A small network was shown many inputs. Here are its activations along a few directions, one row for each input.
In each table, some parts of the input vary, and every possible input appears once, in random order.
A made-up example of a description, with smaller parts first: one of 4 places along a line, together with either a single point or one of 11 places around a ring or (one of 3 separate values, together with one of 5 places around a ring).
Shared parts are said once, and a part with two or three values counts as separate values.
(in the rows, 128 means zero)

Other details of the inputs shift rows strongly along three fixed directions, in all tables alike. That doesn't count.

Rows:
r1: [ 99 122 154  56 176 125 112 122 202  89 106 150 137 100]
r2: [ 75  96 112  99  84 136 147 135 166  92 180 108 115 204]
r3: [125 153 141 129 152 130 211 125 162 149 171  68  74 128]
r4: [147 150 140 172 155 116 153 111 119 163 147 114  97  93]
r5: [112 153 170  36 166 137 118 124 178  80  66 135 171 114]
r6: [145 161 146 136 145 126 153 118 102 149 107 111 125 106]
r7: [117 108 126 105  97 144  48 124 112  81  90 167 192 153]
r8: [143  86  94 213  83 128  67 120  74 141 164 159 133 144]
r9: [ 93 125  91 143  53 126 202 147  93 148 181  71  90 214]
r10: [129 120 157  98 186 119  63 115 166 105  85 189 157  58]
r11: [137  70  90 205  82 119  49 130  75 138 158 180 137 133]
r12: [185 152 150 175 158 123  80 107  71 157  73 164 159  60]
r13: [ 61  94 113  80  93 129  91 124 170  67 145 151 145 189]
r14: [ 95 161 150  66 151 113 175 127 152 123  99 115 121 119]
r15: [133 112 116 145  90 140  96 127  86 119 121 138 156 155]
r16: [ 97 134 160  50 166 130 110 119 205  75 105 139 148 118]
r17: [134 138 140 143 150 126 150 119 140 141 150 114 106 108]
r18: [139 130 148 135 180 115 110 113 144 140 114 159 122  64]
r19: [131  89 119 115 101 141  46 133 102  97  90 177 184 139]
r20: [123 167 164  70 157 139 176 125 161 114 101  91 132 124]
r21: [251  88  36 191  82 162  48 211 104 144 129 145 163 152]
r22: [ 88 139 155  63 163 125 115 111 193  83 108 144 140 118]
r23: [152 141 134 181 159 109 155 115 112 178 149 122  90  81]
r24: [126  91  93 166  58 140 112 140  67 134 153 126 140 186]
r25: [139 126  97 192  70 131 157 131  59 162 160  98 114 174]
r26: [ 62 112 113  64  78 129 111 131 138  79 117 138 159 199]
r27: [133 110 114 143  90 139 104 130  88 122 124 137 152 157]
r28: [148 140 131 179 157 105 157 120 112 179 150 124  85  78]
r29: [124 150 139 138 155 124 203 124 153 155 167  82  75 120]
r30: [179 124 142 194 161 125  78 112 101 154 118 164 137  59]
r31: [139 157 146 130 145 121 135 114 105 141  97 127 138 104]
r32: [190  86  49 136 105 152  74 201 177 103 149 142 138 164]
r33: [ 59 102 116  80  92 128  90 119 165  68 144 148 146 189]
r34: [ 85 104 111  84  69 139 152 150 132 101 146 105 131 203]
r35: [101 163 153  67 159 122 182 125 155 123  98 106 121 121]
r36: [ 96 135 104 139  54 139 194 136  99 130 175  65 109 223]
r37: [121 146 136 136 153 117 208 133 150 164 171  83  63 110]
r38: [198 142 144 188 165 120 100 126  64 183  80 159 137  34]
r39: [142 149 159  96 176 117  75 109 126 115  50 179 175  68]
r40: [127 140 138 134 151 121 205 136 153 160 169  87  68 111]
r41: [152 142 136 180 161 114 142 110 115 169 141 129  98  80]
r42: [145 170 149 125 149 134 220 132 127 163 129  68  96 122]
Description of these inputs: one of 2 separate values, together with either a single point or (one of 4 places along a line, together with one of 5 places along a line).
Q: The inputs of r19 and r1 match in every part but the choice among 2 separate values. If r12 is changed in the same way as r19 into r1, which row does it become?
A: r4
Q: Change only the choice among 2 separate values in r17. List by row number the other rows that result.
A: r15
Q: Change only the place on the line of 5 in r39. List by row number the other rows that result.
A: r12, r14, r26, r31

Rows:
r43: [135 110 133 146 102 150 106 121 120 106 142 119 150 168]
r44: [114 130 103 165  98 133 101 122 122 105 151 131 134 163]
r45: [161 118 151 164 131 151  76 119 113 112 106 149 164 111]
r46: [204 177 118 242 147 103 201 141  84 228 167  70  47  61]
r47: [131 155 135  94 163 129 141 128 136 133  94 116 141 109]
r48: [123 103 146 152 139 114  82 118  98 133 122 175 144  87]
r49: [188 144 127 225 105 149 207 139  67 200 196  62  75 144]
r50: [106 141 115  87 120 133 166 146 139 128 125 101 128 156]
r51: [106 129 112  79 112 117 168 139 138 117 137 108 101 157]
r52: [172 112 138 146 126 144  87 136 107 124 121 142 151  96]
r53: [102 139 169 122 168 124 126  92 137 124 111 140 135  90]
r54: [143 142 138  82 156 111 147 123 145 135  98 138 114  91]
r55: [117 109 104 136  93 132 127 119 101 115 135 138 131 166]
r56: [117 127 104 145  98 128 100 128 125 112 151 139 136 155]
r57: [149 142 133 174 138 123  67 113 121 117 112 167 151 104]
r58: [104 133 164 108 160 113 137 113 143 138 122 141 121  84]
r59: [106 141 130 100 120 122 169 108 138 114 132 104 112 172]
r60: [105 135 167 109 170 120 127 103 132 133 114 146 131  90]
r61: [134 162 141 110 161 113 128 130 163 133 115 136 119  91]
r62: [103 148 122 109 128 142 157 126 137 119 117  97 132 165]
r63: [116 131 144  99 118 148 161 135 158 103 141  93 128 159]
r64: [105 132 123  81 110 121 167 125 146 119 130 117 103 159]
r65: [125 109  96 126  89 126 119 160 105 135 127 130 145 160]
r66: [ 89  84 121 138  93 114 106 138 107 117 152 147 128 145]
r67: [139 102 125 131  86 145 104 145 122 110 142 126 140 155]
r68: [122 121 107 149  99 139 112 126 100 127 123 129 157 167]
r69: [130 166 138 113 159 113 134 135 160 129 120 129 111  95]
r70: [155 116 119 135 132 118  97 118  97 138 107 163 137 104]
r71: [121 111 151 151 136 120  90  98 106 139 121 168 151  91]
r72: [155 135 157 103 154 133 145 146 150 126 114 109 129  97]
r73: [120 120 107 130  96 137 111 139 105 127 121 131 153 164]
r74: [146  98 114 136  89 147 115 146 113 122 146 105 129 154]
r75: [120 109  92 127  91 131 117 161 104 131 128 126 143 159]
r76: [120 113 113 140 104 129 114 103 102 117 126 135 138 170]
r77: [101 146 115 101 123 118 150 149 167 112 142 107 106 144]
r78: [ 99 155 123 112 122 129 157 132 161 115 147 103 109 154]
r79: [133 151 142  92 155 118 158 102 140 130 105 126 120 104]
r80: [124 103  97 105 153 136 162 151 211 113 167 113 102 155]
r81: [130 104 143 151 134 109  93 125 105 141 120 164 129  80]
r82: [151 125 123 134 132 130  93 141 107 150  88 161 156 103]
r83: [ 97 143 168 117 168 124 134  88 140 129 109 129 123  96]
r84: [157 104 110 111 199 140 118 150 204 119 131 144 121 104]
Q: What is each input in this table made of?
A: one of 2 separate values, together with either a single point or (one of 4 places along a line, together with one of 5 separate values)
Q: The inputs of r47 and r73 match in every part but the choice among 2 separate values. If r48 is changed in the same way as r47 into r73, which row does it become?
A: r58
Q: Change only the choice among 5 separate values in r72. List by row number the other rows that result.
A: r46, r54, r65, r81
